Each row below holds a small network's activations on one input, seen along a few directions.
In each table, some parts of the input vary, and every possible input appears once, in random order.
Descriptions start from the smaller parts, as in this example, which fits no table here: values(2) and (point or line(11) or (ring(5) and line(6))).
Shared parts are said once, and a part with two or three values counts as separate values.
(in the rows, 128 means zero)

Other details of the inputs shift rows strongly along three fixed directions, in all tables alike. That doesn't count.

Rows:
R1: [101 111 126  80 126 143 131  80 112  82 138]
R2: [153  98 160 116 123 154 134 145 108 178 154]
R3: [113 167 158 169 162 136 147 130 138 183 154]
R4: [156 133 122 118 189 107 132 162  54 156 146]
R5: [115 132 129 133 133 144 140 127 125 158 156]
R6: [113 165 127 123 133 111 104 122 153 118 122]
R7: [135 102 117 105  96 122 100 138 128 143 122]
R8: [128 150 129 168 142 161 150  84 124 128 113]
R9: [110 140 124 190 148 154 153  95 159 102 131]
R10: [ 97 201 125 169 151 133 126  90 162 100 108]
R11: [108  83 114  88 197 154 132 100  57  86 140]
R12: [120 147 126 178 133 160 126 110 146 138 115]
R13: [119 125  88 153  63 146 118 142 129 101  72]
R14: [170 126 131 152  87 102 119 210 146 178 152]
R15: [111 126 133 124 148 131 132 139 143 187 158]
R16: [116 140 131 138 139 125 165 125 108 161 133]
R17: [147  65 131  96 129 103 155 165 115 185 160]
R18: [134 153 149 121 147 133 152 111 108 148 158]
R19: [112 163  85 145 173 112  82 143 113  76  85]
R20: [163  80 136  93 124 149 183 107  80 120 174]
R21: [152 145 107 110  77 148  98 129 128  76  92]
R22: [165 135 159 142 134 114 142 161 134 154 159]
R23: [115  93 139 124 156 151 159  91 114 151 116]
R24: [153 163 123 104  69  89  80 224 145 171 131]
R25: [129 117 128 100 120 129 123 100 114  86  87]
R26: [134 145 104  81  79 126 119 137 110  94 123]
R27: [ 89 145  99 131  90 100  95 138 152  99  85]
R28: [ 90 154 144 185 150 147 100 102 179 123 100]
R29: [150 105 135  69 114 151 112 100 107  84 121]
R30: [130  98 148 115 152 108 132 128 121 184 124]
R31: [125 143 146 167 134  89  90 163 187 145 131]
R32: [155 106 149  94 159  96 142 115 123 136 160]
R33: [146 149 138 144 130 153 134  99 120 117 118]
R34: [ 94  85 131  77 131 135 151  96  99 116 137]
R35: [102 119 110 116 110 165 151  97 106 102 139]
R36: [126 142 130 177 145 158 163  91 141  94 134]
R37: [145 158 170 161 181 106 143 130 159 155 147]
R38: [116 159 160 123 155 107 108 138 152 154 143]
R39: [111 108 110  88  57 131  83 176 137 111 127]
R40: [106 153 154 168 149 136  92 107 171 120 102]
R41: [183 129 159 115 145 101 145 146  98 214 157]
R42: [128 115 131 148 148  86 123 141 160 175 155]
R43: [137  84 154 106 128 118 124 151 137 144 164]
R44: [122 119 116  83  86 113  89 151 132 117 134]
R45: [144 132 113 138  87 168 124 122 117 106 107]
R46: [141 101 111 101  73 129  85 157 135 128 116]
R47: [ 78 135 116 131 138 139 130  85 143 106 127]
R48: [115 123 145  95 148 148 190  73  73 102 139]
R49: [121 130 112 145 115  97 105 124 166 101 119]
R50: [140  90 123 105 207 112 126 175  74 205 165]
R51: [161 113 103 111  58 103 137 173 111 101 113]
R52: [105  85 128  82 127 167 184  89  73 106 145]
R53: [118 117 132 171 155 125 172 114 137 141 134]
R54: [107  93 108 126 105 116 132 123 140  89 112]
R55: [152 121 164 109 129 171 146 103  96 111 134]
R56: [116 128 138 176 132 157 146 122 152 107 138]
R57: [ 90 139 116 144 147 137 136 113 151 156 136]
R58: [113 151 128 185 144 154 158  84 126 122  87]
R59: [102 165 154 144 145 165 155  79 118  86 134]
R60: [114 121 109 161 135 128 137 123 163 132 134]
R61: [126 116 137 137 149 153 130 117 140 164 134]
R62: [133 157 149 146 130 123  86 136 163 125 100]
R63: [124 135 105 171 103 128 155 129 135  97 104]
R64: [139  65 138  72 120 108 144 119 105 100 140]
R65: [120 131 155 135 146 133 141 151 128 195 169]
R66: [100 188 123 167 143 135 150  83 135 109 120]
R67: [143 163 133 145 137 122 121 107 137 133 107]
R68: [139 108 148 117 154 108 125 122 146 129 155]
R69: [101 124 118 113 112 128 107 134 143 130 135]
R70: [104 169 123 136 137 114 144 107 131 110  98]
R71: [137 115 161 142 159 137 121 149 148 209 147]
R72: [119 122 156 138 170 104 127 100 138 159 110]
R73: [153 115 139 133 134 127 139 138 115 200 147]
R74: [113 132 136 105  97 113  84 163 146 131 132]
R75: [131 171 121 173 148 106 135 105 165 105 116]
R76: [126  69 130  84 119 153 144  94 114  73 156]
R77: [135 100 137  39 128 130 140  98  86 105 156]
R78: [139 121 128  99 121 135 158 129  87 163 164]
R79: [162 112 146 113 139 120 175 106  98 126 165]
R80: [142 110 108  94  60 131  73 147 135  90 101]
R81: [160 118 103  93  71 103  90 169 147  84 122]
R82: [162  78 156  73 100 191 153 117  65 111 150]
R83: [142 138 158 123 180 114 127  94 134 160 129]
R84: [134 116  91 114 148 154 130 142  48  89 123]
R85: [115 130 125 157 147 145 129 109 151 160 118]
R86: [103 115  91 117  82 118 116 171 139 148 109]
R87: [137 155 152 147 173 115 151  97 128 150  97]
R88: [162 143 146 138 119  67  87 207 176 176 140]
R89: [115 118  97 151  98 142 121 137 163  94 120]
R90: [117 157 130 169 161 114 160  87 149  86 100]
R91: [140 102 125 135 129 135 160 118 120 135 159]
R92: [161  92 144  76 117 146 168 105  61 118 125]
R93: [177 155 135 162 116  70 121 195 151 197 152]
R94: [ 90 153 109 165 218 117 101 109 117  97 105]
R95: [140 108 101  94  59 122  78 141 130  93  98]
R96: [137 125 118 125 120  86 122 139 148 102 105]
R97: [175 144 122 126 102  84 107 188 152 151 137]
R98: [121 141 123 100 117  87 112 149 131 141 112]
R99: [139 159 117 131  72 150  86 145 146  73  80]
R100: [ 89 134 107 135  86 155 104 152 158 110 116]
R101: [135 145  61 107 113 124  88 170  81  52  84]
R102: [ 98 171 124 171 143 162 151  89 137 114 128]
R103: [105 154  66 177 132 136  96 167 109  96  93]
R104: [133 116 132 157 119 114 113 183 172 173 143]
Description of these inputs: ring(8) and (point or (values(3) and line(4))).
The inputs of R30 and R87 match in every part but the ring(8) part. If R43 is changed in the same way as R30 into R87, which row does it become?
> R37
The inputs of R71 and R55 match in every part but the ring(8) part. If R60 is changed in the same way as R71 into R55, which row does it become?
> R79
The inputs of R81 and R68 match in every part but the ring(8) part. If R83 is changed in the same way as R81 into R68, which row does it become?
> R95
Change only the values(3) part in R56. List by row number the other rows that result.
> R2, R65
Which other rows agree with R36 in the ring(8) part? List them by row number.
> R3, R8, R14, R16, R20, R45, R58, R63, R78, R82, R84, R102
Change only the values(3) part in R10. List by row number the other rows that result.
> R21, R97

Rows:
R105: [119 164 160 182 208 122 135  97 155 170 133]
R106: [126 123  95 125  94 130 110 154 120 105 119]
R107: [164  68 154  62 148 111 144 143  91 181 176]
R108: [122 115 152 121 197 141 161  90  95 155 161]
R109: [167 103 139  96 123 101 122 163 116 170 147]
R110: [120 167 149 191 208 106 152 100 144 176 133]
R111: [116  91 117  86 105 158 136  94 102  56 120]
R112: [ 79 179 104 192 127 134 115  90 187  65  86]
R113: [ 98 133 117 123 121 177 141  64 111  34  93]
R114: [143 120 111 111  81 116 106 155 126 105 111]
R115: [141  87 141  65 129 133 135 137  84 147 155]
R116: [112 107 117 107 109 154 123 112 117  71 121]
R117: [142 115 126 100 126 115 118 165 110 170 143]
R118: [101 142 108 149 108 158 125  89 140  32  90]
R119: [148  93 112  67  91 125 118 163  90 135 135]
R120: [129 119 167 128 196 149 160  78 116 130 153]
R121: [149  99 117  73  79 115 107 171 114 133 147]
R122: [139 119  89 117  77 105 103 176 122 125 115]
R123: [119 130 122 107 109 156 132  85 118  62 113]
R124: [119 164  90 169  96  91  90 180 168 144  92]
R125: [128 124 171 115 189 143 165  74 114 133 162]
R126: [162 110 111  80  79 116 111 178  96 138 126]
R127: [140  98 141  88 132 118 132 152 102 161 155]
R128: [159 121 123 119 120 100 126 170 111 161 143]
R129: [110 112 114 110 125 158 145  97 110  67 119]
R130: [156 121 126 111 126 111 126 155 100 162 139]
R131: [135 151 125 168 127  66  92 198 172 202 128]
R132: [138 173 130 185 132  74  88 194 177 196 120]
R133: [153  96 151 116  85 136 144 153 132 174 159]
R134: [150 109 118  93  84 116 118 164 110 116 125]
R135: [123 126 100 122  79 112 102 168 138 110 107]
R136: [166  98 146  69 119 110 125 170  87 177 158]
R137: [116 119 162 109 186 141 160  70 115 139 155]
R138: [134  95 191 112 166 169 202  59 117 163 188]
R139: [162 115 127 107 120 106 124 175 101 169 152]
R140: [131 127 175 111 196 141 164  73 109 148 164]
R141: [128 184  93 189  94  87  87 190 179 142  88]
R142: [161 102 121  79  83 105 117 176 101 141 132]
R143: [107 181 156 201 216 120 148 100 158 170 129]
R144: [127 126 103 123  93 128  92 157 140 115 111]
R145: [141 170 121 189 127  75  91 186 185 183 111]
R146: [129 102 110  82  84 133 113 146 103 108 118]
R147: [105 148 113 178  83 173 145 106 163  92 103]
R148: [125 102 175  95 200 134 177  65 105 150 173]
R149: [ 94 123 105 121 109 160 133  84 122  43  95]
R150: [159 111 142  90 116 105 130 151 117 152 154]
R151: [133 106 111  96  86 123 104 156 117 119 121]
R152: [134 108 174 103 193 145 162  82  94 144 163]
R153: [107 156 153 186 204 116 131 109 167 173 137]
R154: [142 127 113 111  82 117 103 173 122 121 117]
R155: [128 104 177 130 155 163 190  83 121 165 167]
R156: [128 114 119  99 118 155 147  97  99  71 117]
R157: [ 97 205  89 221 121 125  94 131 177  97  72]
R158: [ 91 183  94 233  81 161 128 111 192  90  84]
R159: [109 183 151 208 204 114 128  96 175 168 114]
R160: [109 103 111 110 114 166 134  87 121  43 113]
R161: [ 99 137 106 123 104 158 116  94 136  56 104]
R162: [132 123 123 119 130 119 122 157 122 152 137]
R163: [131 152 167 153 213 117 152 112 125 198 152]
R164: [151  90 115  69  74 115  97 184 103 140 139]
R165: [123 163 113 207  71 130 105 161 204 149 102]
R166: [124 122 122 102 107 150 138  87 118  60 117]
R167: [ 98 135 117 132 121 175 134  62 121  28  93]
R168: [127 164 108 188 133  76 102 185 167 185 119]
R169: [ 91 126 106 132 122 179 128  63 129  31  91]
R170: [102 166 143 192 210 114 142  97 147 178 130]
What is each input in this table made of?
> line(6) and (point or (values(2) and ring(5)))
The inputs of R170 and R146 match in every part but the line(6) part. If R139 is changed in the same way as R170 into R146, which row does it become?
> R154
The inputs of R148 and R124 match in every part but the line(6) part. If R140 is changed in the same way as R148 into R124, which row does it become?
> R163
Change only the line(6) part in R114. List by row number the other rows that result.
> R109, R110, R142, R156, R166
A walk changes only the ring(5) part. It starts at R111 and steps to R151. List the rest of the walk in order.
> R164, R116, R131
Change only the line(6) part in R116. List by row number the other rows that result.
> R106, R121, R127, R153, R162
Change only the ring(5) part in R160. List by row number the other rows that result.
> R107, R144, R153, R169
Change only the values(2) part in R145. List by row number the other rows that result.
> R160

Rows:
R171: [108  92 177 139 200 138 170  74 143 141 165]
R172: [109 169 179 205 187 137 156  67 201 133 125]
R173: [115 110  84 114  93 116  96 156 147  66  97]
R174: [148 100 129  47 125 159 102 108  64  58 135]
R175: [185 100 179 106 134  94 172 145 128 221 185]
R176: [191 126 111 190 104 137 144 220 104 210 150]
R177: [ 69 174 132 197 224 141 119  77 174 126 115]
R178: [196 107 161  78 161  45  99 211 104 217 162]
R179: [ 88 159  78 178  46 134  72 167 178 119  67]
R180: [ 84 194 127 228 146  91 125 141 189 185 119]
R181: [ 78 145 108 142 152 162 122  81 128  95  91]
R182: [ 80 133  98 119 144 155 160  84 104  60 112]
R183: [179  90 190  68 142 137 143 138 110 205 200]
R184: [100 104 173 132 199 159 155  74 132 151 173]
R185: [163 117 115  78  19 141 138 167 115 118 135]
R186: [137 158  89 107  91 100 105 168  97  92 100]
R187: [109 143  68 180  46  99  93 172 183 101  84]
R188: [154  93 125  57 138 138 153  81  53  44 132]
R189: [116 122 133  77 155 180 140  54  59  53 105]
R190: [140 159 152 159 101 118 113 148 167 205 121]
R191: [135  91  79  86  82 106 114 155 107  86 115]
What is each input in this table made of?
> point or (line(4) and ring(5))
Change only the line(4) part in R173. List by row number the other rows that result.
> R171, R172, R178
